These are the activations of a small neural network, seen along a few directions. Each row is one input.
Each table varies a few parts of the input and shows all the possible inputs, shuffled.
A made-up example of a description, with smaller parts first: one of 3 separate values, together with either a single point or one of 9 places around a ring or (one of 5 places around a ring, together with one of 6 places along a line).
Shared parts are said once, and a part with two or three values counts as separate values.
In the rows, zero is written as 128.

Other details of the inputs shift rows strongly along two fixed directions, in all tables alike. That doesn't count.

Table:
r1: [164  95 111 167 198 163 136  99 128 206 171 130 171 132 138]
r2: [165 154 100  32 108 105 191 134  99  62  96 170 159 135  83]
r3: [114 109 137  96 149 115 199 137 101 130 139 126 157 158  99]
r4: [124 121 130 188 172 151  96 121 138 175 150 130 135 120 143]
r5: [134  95 125  79 119 123 180 128 118 109 133 115 178 146  97]
r6: [161 124 117 156 145 158 100 100 145 174 141 119 122 117 156]
r7: [183  82  97 146 169 171 117  89 143 190 162 121 192 122 141]
r8: [118 109 155  97 133 145 175 137 109 134 138  85 165 142  95]
r9: [ 99 117 142 104 102 118 136 153 122  88 120 107 148 129 108]
r10: [ 92 122 152 100 132 100 186 161  97  99 132 115 140 151  95]
r11: [183 156 109  39 137 132 208 115  97 110 111 154 158 143  85]
r12: [153  97 124 173 198 166 129 102 128 211 175 120 175 126 131]
r13: [ 86 184 128 188  96  86  48 144 153  88  96 174  19 107 174]
r14: [131 124 128 186 169 145  99 118 137 178 151 134 133 118 142]
r15: [104 125 129  78  83  96 150 148 121  70 105 128 123 137 115]
r16: [101 163 123 174  78 108  30 143 160  91  97 149  65  93 165]
r17: [115 110 130  71  99 105 178 141 113  80 121 116 154 145  99]
r18: [ 94 122 145  95 132  96 192 162  96  96 129 120 138 151  97]
r19: [104 123 133  87  87  97 146 158 120  67 110 121 129 132 112]
r20: [108 182 128 164  74 107  48 129 159  93  91 150  22 104 177]
r21: [ 91 134 141 108 120  93 167 151 109  92 123 135 108 145 111]
r22: [114 127 149  75 102 114 187 140 110  97 116 107 130 150  95]
r23: [102 145 131 143  84 110  73 147 145  91 108 133  94 106 143]
r24: [160 124 118 158 145 158  99 101 146 173 138 121 124 117 153]
r25: [138 122 123 182 169 143 101 116 138 174 151 137 127 124 148]
r26: [106 126 161  89 109 121 174 150 107 108 122  94 142 140  93]
r27: [138 119 119 206 184 164  76 105 145 201 161 132 132 113 161]
r28: [109 143 125 138  84 107  76 144 146  85 108 135  91 113 147]
r29: [159 114 128 145 150 162 124 103 136 178 146 108 148 129 135]
r30: [147 166 114  50 142  96 213 143  82  79 109 179 139 147  79]
r31: [108 183 125 162  74 107  48 129 157  98  88 152  22 106 182]
r32: [104 137 160 109 103 120 147 151 117 107 113 105 122 131 105]
r33: [142 124 109 169 167 139 108 103 135 176 147 149 116 127 159]
r34: [111 138 121 117  84 103 105 137 139  85 101 143 101 124 141]
r35: [118  95 140  97 128 136 164 141 116 116 136  98 189 138  93]
r36: [179  82 104 149 169 174 114  90 144 191 164 116 192 123 137]
r37: [158 123 124 158 144 161  98 101 144 177 144 114 126 119 151]
r38: [183  99 111 140 171 179 135  76 138 209 156 117 165 133 143]
r39: [ 92 177 143 179  84 121  37 145 156 102  93 133  42  99 166]
Each input here is: one of 3 separate values, together with either a single point or (one of 2 separate values, together with one of 6 places along a line).
Changing only the choice among 3 separate values turns r31 into r15. The same change can be made to r20. Which row results?
> r17
Which other rows does r39 become when the choice among 2 separate values takes its other values? List them by row number.
> r8
Which other rows does r26 become when the choice among 3 separate values takes its other values? List them by row number.
> r12, r23

Table:
r40: [165  97 108 135 150 156 130  96 141 172 156 120 157 124 140]
r41: [161 132 120 121 155 148 147 116 121 157 132 135 158 127 118]
r42: [146 139 118 139 118 140  91 122 144 131 115 136 125 110 138]
r43: [146  99 126 178 185 156 121 103 136 196 163 122 155 131 135]
r44: [122 157 137 106 118 112 138 143 117  98 112 138 113 127 114]
r45: [105 134 130  96  92 107 142 148 126  85 106 137 134 129 104]
r46: [125 151 115 146  85 114  74 125 154 112 102 151  81 109 159]
r47: [ 98 140 138 193 104 118  49 139 157 121 121 134  78 110 163]
r48: [ 90 123 157 143 104 108 125 157 131 108 130  97 115 130 125]
r49: [184 110 102 152 177 163 125  75 140 204 160 141 156 125 148]
r50: [124 137 126 124  93 111 105 130 135 104 113 132 101 122 140]
r51: [162 132  98 180 168 156  87  95 148 179 146 158 121 110 160]
r52: [126 165 122 154  96 123  54 130 152 105 106 145  81  99 157]
r53: [112 147 132 111 119 107 141 138 119  99 115 150 118 129 113]
r54: [123 141 136 107 102 119 123 146 125  93 114 121 123 122 116]
r55: [122 144 129 103 107 103 149 136 120 105 106 145 110 135 121]
r56: [126 147 128 131 105 122  97 140 135  98 111 128 104 111 137]
r57: [100 116 145  62 100 101 189 154 104  74 117 117 164 144  76]
r58: [177 120 111 147 180 167 122  99 128 185 154 129 154 129 144]
r59: [122 152 117 149  87 112  68 122 154 110 109 149  77 106 162]
r60: [131 100 132  70 157 130 224 135  90 131 147 115 194 163  80]
r61: [ 81 124 170  99 120  94 196 174  94  98 129  93 135 154  85]
r62: [109 126 127 111 106 117 128 143 130  94 118 129 124 130 123]
r63: [ 98 161 165 125 100 132 128 131 126 121 102 105  75 134 128]
r64: [186 109 101 155 179 165 122  78 137 206 161 138 153 127 149]
r65: [108 155 130 120 112 101 127 143 118  94 111 149 103 130 119]
r66: [145 139 129 117 141 134 145 127 113 134 132 130 139 129 115]
r67: [172  84 117 101 181 158 195  98 110 182 163 115 189 156 116]
r68: [113 126 130  98  93 104 146 142 127  87 112 116 115 134 123]
r69: [ 78 112 173  80 123  96 220 176  82  91 133  95 154 164  71]
r70: [105 112 128 137 158 131 147 135 113 149 145 128 146 136 126]
r71: [187 104  99 159 185 166 126  77 140 208 163 137 151 124 154]
r72: [135 129 115 148 123 134  87 118 143 132 127 141 125 115 140]
r73: [127 160 118 161 102 129  48 134 153 107 107 139  73 104 171]
r74: [111 144 128 117 124 108 144 143 119  98 113 142 112 134 120]
r75: [ 87 136 138 151 126 107 107 151 132 111 122 140  93 129 129]
r76: [129 160 118 164 103 127  50 132 154 105 105 138  73  99 168]
r77: [ 95 134 170 103  83 135 141 135 128 110 106  84 105 134 116]
r78: [115 153 140 101 116 106 151 154 111  86 110 133 106 128 110]
r79: [144  95 119 111 148 146 158 119 126 142 148 120 178 132 109]
r80: [132 103 107 191 158 159  67 104 147 186 153 129 140 110 171]
r81: [119 117 139 184 132 138  78 125 147 151 143 114 117 115 154]
r82: [121 155 134 112 121 114 142 148 116  96 110 129 108 130 121]
r83: [122 109 128  96 125 124 161 136 119 106 128 115 160 139 105]
r84: [120 170 113 160 109 112  72 127 144 113 101 173  76 111 152]
r85: [120  80 135 131 155 144 147 124 120 156 158 106 184 142 112]
r86: [123  80 143  35 120 116 242 144  94 103 139  87 197 170  74]
r87: [193  85 104 132 198 172 168  77 122 214 173 118 191 143 132]
Describe the family of inputs behind these rows.
> one of 2 separate values, together with either a single point or one of 5 places along a line or (one of 3 separate values, together with one of 6 places along a line)
Changing only the choice among 2 separate values turns r75 into r85. The same change can be made to r69. Which row results?
> r81
Changing only the choice among 2 separate values turns r70 into r80. The same change can be made to r51. Which row results?
> r79
Which other rows does r87 become when the choice among 2 separate values takes its other values? List them by row number.
> r68
Which other rows does r66 become when the choice among 3 separate values takes its other values? List them by row number.
> r64, r65
Which other rows does r87 become when the choice among 3 separate values takes its other values? List them by row number.
> r74, r82
Which other rows does r57 become when the place on the line of 6 takes its other values? List them by row number.
> r45, r62, r72, r79, r83

Table:
r88: [139 165 123 130 121 128 109 127 129 119 110 147  98 117 135]
r89: [139  65 138  97 176 153 210 126 101 169 170  87 224 157  85]
r90: [171  76 114  74 162 153 201 107 108 153 155 114 232 147  85]
r91: [129 136 129  92 134 109 180 138 104 108 124 141 133 144 104]
r92: [143 105 112 194 150 160  59 102 161 179 150 128 142 104 162]
r93: [ 86 173 131  98  62  75 110 166 126  32  78 155  69 120 126]
r94: [ 97 150 135 172 115 109  78 146 141 110 118 139  74 115 155]
r95: [ 67 157 160 126  90  91 128 165 120  78 101 127  71 135 121]
r96: [160  99 117 175 118 177  51  88 172 182 143  94 136 103 173]
r97: [ 94 122 152 112 132 111 174 150 105 121 132 114 129 148 106]
r98: [158 146 109 151 147 144 103  97 141 159 128 157 107 119 151]
r99: [100 161 146 168 112 121  77 145 139 119 113 128  73 112 148]
r100: [128 118 135  53 131 108 221 148  90  92 128 122 172 156  76]
r101: [178 131  91 168 158 155  79  91 151 173 141 157 127 109 165]
r102: [110 170 127 122 104  95 122 142 125  90 100 160  71 127 137]
r103: [193 118  95 146 117 173  62  76 170 168 130 121 136 103 169]
r104: [ 69 119 160  84  91  91 172 176 106  64 114 104 137 145  89]
r105: [143  92 133 142 185 151 169 114 114 186 168 111 174 143 116]
Describe the family of inputs behind these rows.
> one of 2 separate values, together with either a single point or one of 8 places along a line
Changing only the choice among 2 separate values turns r90 into r92. The same change can be made to r93. Which row results?
> r104
